Each row below holds a small network's activations on one input, seen along a few directions.
In each table, some parts of the input vary, and every possible input appears once, in random order.
Descriptions start from the smaller parts, as in this example, which fits no table here: one of 4 places along a line, together with either a single point or (one of 2 separate values, together with one of 5 places around a ring) or one of 11 places along a line.
Shared parts are said once, and a part with two or three values counts as separate values.
In the rows, 128 means zero.

Other details of the inputs vary at random and push rows far along three fixed directions, the same in every table; ignore that.

A family of inputs:
R1: [114 118 129 126 160 156 132  93 142  97 138]
R2: [ 90 124 130 161 117 208 122  47 176  46 130]
R3: [129 157 118 164 208 137 114 160 100 150 111]
R4: [143 104 126  59  84  76 155 130 123 175 170]
R5: [108 114 113  87 155 128 125  87 149 166 132]
R6: [117 131 144 189 126 198 112  83 151  40 124]
R7: [121 133 104 113 152 148 132  83 137 178 130]
R8: [101  95 119  81 100 134 138  77 155 122 147]
R9: [131 157 128 168 201 152 116 111 140 159 107]
R10: [153 109 128  75  73  65 136 160 130 184 144]
R11: [164 144 120 120 119 102 132 154 117 199 129]
R12: [ 98 133  99 101 175 134 125 105 115 180 134]
R13: [106 127 110 101 140 114 130 116 116 168 125]
R14: [128 147 117 143 178 122 118 156 103 162 114]
R15: [151 132 147 135  70 107 138 142 137 132 131]
R16: [ 96 110 125 111 153 168 135  65 153  96 139]
R17: [113 112 120  93  65 148 146  65 149 123 142]
R18: [122 122 119  72  92  80 145 138 104 188 143]
R19: [136 146 136 172 131 127 109 173 115  98  94]
R20: [159 156 149 210 172 153 106 154 120 107 106]
R21: [132 138 125 150 214 145 115 132 132 147 113]
R22: [120 142 120 146 167 134 124 141 108 132 119]
R23: [142 125 150 147  45 115 139 170 110  51 131]
R24: [195 142 149 151 130  71 123 233 105 162 117]
R25: [ 93 107 108  66 171 141 145  49 143 163 159]
R26: [172 133 143 128 137  81 134 193 110 165 128]
R27: [134 113 140 107  29 113 147 111 149 117 150]
R28: [111 114 126 122 148 158 131  93 146  98 139]
R29: [136 123 137 144 129 134 115 138 145 100 113]
R30: [137 138 117 145 208 133 110 145 132 165 117]
R31: [117 128 111 106 124 108 127 140 113 166 132]
R32: [103 114 115  89  70 116 130 114 129 129 139]
R33: [158 114 160 145  48 121 130 173 138  51 134]
R34: [122 142 140 189 131 169 117 143 119  29 114]
R35: [107 123 105 117 208 149 118  92 145 165 127]
R36: [126 120 146 136  49 124 143 142 116  50 133]
R37: [113 106 125  85  28 100 138 127 127 115 140]
R38: [136 135 143 186 173 163 107 141 145  67  97]
R39: [130 150 126 153 178 125 124 155 101 140 109]
R40: [162 128 143 133 121 104 132 172 120 120 141]
R41: [107 137 116 130 201 159 121  60 134 175 131]
R42: [ 87 105  97  70 161 147 124  56 159 171 147]
R43: [125 116 145 144  35 125 132 150 126  44 119]
R44: [119 104 136  88  48 121 146  75 139 130 160]
R45: [ 87 125 118 128 127 158 118  88 139  93 113]
R46: [ 88 129 115 131 158 164 123  89 128 108 120]
R47: [173 149 142 158 187 101 116 195 113 165 107]
R48: [194 158 142 154 115  84 129 201 104 182 106]
R49: [150 157 156 212 138 146 116 185 105  35  94]
R50: [122 118 109  75  95  78 140 142 107 196 143]
R51: [111 119 134 122  77 131 141 123 119  81 133]
R52: [167 131 135 115 134  82 134 186 112 176 141]
Description of these inputs: one of 4 places along a line, together with either one of 3 separate values or (one of 2 separate values, together with one of 5 places along a line).
- Changing only the place on the line of 4 turns R52 into R26. The same change can be made to R12. Which row results? => R46
- Changing only the place on the line of 4 turns R20 into R44. The same change can be made to R10. Which row results? => R29
- Change only the choice among 2 separate values in R12. List by row number the other rows that result. => R33
- Change only the place on the line of 4 in R30. List by row number the other rows that result. => R8, R35, R38
- A walk changes only the place on the line of 5. It starts at R45 and steps to R13. List the rest of the walk in order. => R18, R39, R49
- Change only the place on the line of 5 in R23. List by row number the other rows that result. => R14, R22, R37, R50

A family of inputs:
R53: [110 111 129 119  79 170 127  69 179  85 137]
R54: [162 109 139  62  66  37 150 183 110 189 159]
R55: [127 129  97 114 108 128 128 163 104 140 152]
R56: [205 169 180 237 107 124 120 225 113  62  97]
R57: [ 83 117 125 115  77 155 141  75 132  68 131]
R58: [112 108 129 126  80 167 132  70 169  88 139]
R59: [110 158 114 201 230 181  87 133 137 102  66]
R60: [127 140 112 111 195 137 137  79 117 211 146]
R61: [145 153 127 181 201 154 110 123 136 145 111]
R62: [174 128 158 175 122 106 116 214 128  82 107]
R63: [ 79 117 131 111  77 157 142  69 123  65 138]
R64: [160 132 148 130 137 102 136 169 100 122 135]
R65: [ 89 131  99 106 191 130 115  98 123 196 114]
R66: [117 133 106  94 239 115 133 109 115 211 140]
R67: [162 102 130  58  67  43 143 187 130 193 149]
R68: [ 85 111 124 107  73 142 131  82 132  88 128]
- Describe the family of inputs behind these rows. => either a single point or (one of 3 separate values, together with one of 5 places along a line)
- Change only the place on the line of 5 in R64. List by row number the other rows that result. => R54, R62, R66, R67
- Change only the choice among 3 separate values in R67. List by row number the other rows that result. => R53, R59

A family of inputs:
R69: [127 154  99 150 221 137  97 158  70 145 122]
R70: [106  89 152 113  47 128 122 119 183  61 138]
R71: [158 101 152 170 104 126  94 158 154  46 101]
R72: [115 131 136 129 119  79 132 145 114 185 121]
R73: [ 79 134  83  69 147 107 129 112  98 185 176]
R74: [139 134 118 144 181 130 126 131  84 168 139]
R75: [ 86 118 132 175 174 186 102  57 129  66  91]
R76: [132 112 133  69  84 136 168  58 151 117 143]
R77: [108 148 130 144 215 168 128  65 147 145 164]
R78: [142 126 162 124 150 115 121 106 129 158 114]
R79: [159 160 160 182 112 144 149 143 153  52 106]
R80: [158 152 128 138 120  72 164 204  95 193 113]
R81: [145 143 147 170 212 176 117  94 124 110 134]
R82: [155 136 123 138  24 137 120 127 162 152 139]
R83: [140 109 115 103  30 166 115  70 160 144 144]
R84: [ 49 112 106  68  83 117 125  80 131 125 141]
R85: [129 136 175 187 104 133 121 118 161  56 113]
R86: [143 102  96  57 149 114 145 113 147 178 133]
R87: [143 109 120  93  69 104 154 154 168 108 138]
R88: [112 124 122  97 124  83 106 158  87 164 110]
R89: [104 127 115  91  94 148 139 133 108  84 109]
R90: [ 94 131 112 118 175 129 147 112 107 207 162]
R91: [188 114 148 170 133 123 109 204 123  89 135]
R92: [171 158 130 189 175 135 132 177  93 112  75]
R93: [ 93 112 116 128 200 181 118  95 165 123 157]
R94: [151 158 117 114  83  54 148 237  85 158 109]
- Changing only one part turns R89 into R94. The same change can be made to R78. Which row results? => R85
- Describe the family of inputs behind these rows. => one of 2 separate values, together with either a single point or (one of 3 separate values, together with one of 4 places along a line)
- A walk changes only the place on the line of 4. It starts at R91 and steps to R81. List the rest of the walk in order. => R74, R69
- Change only the choice among 2 separate values in R76. List by row number the other rows that result. => R79
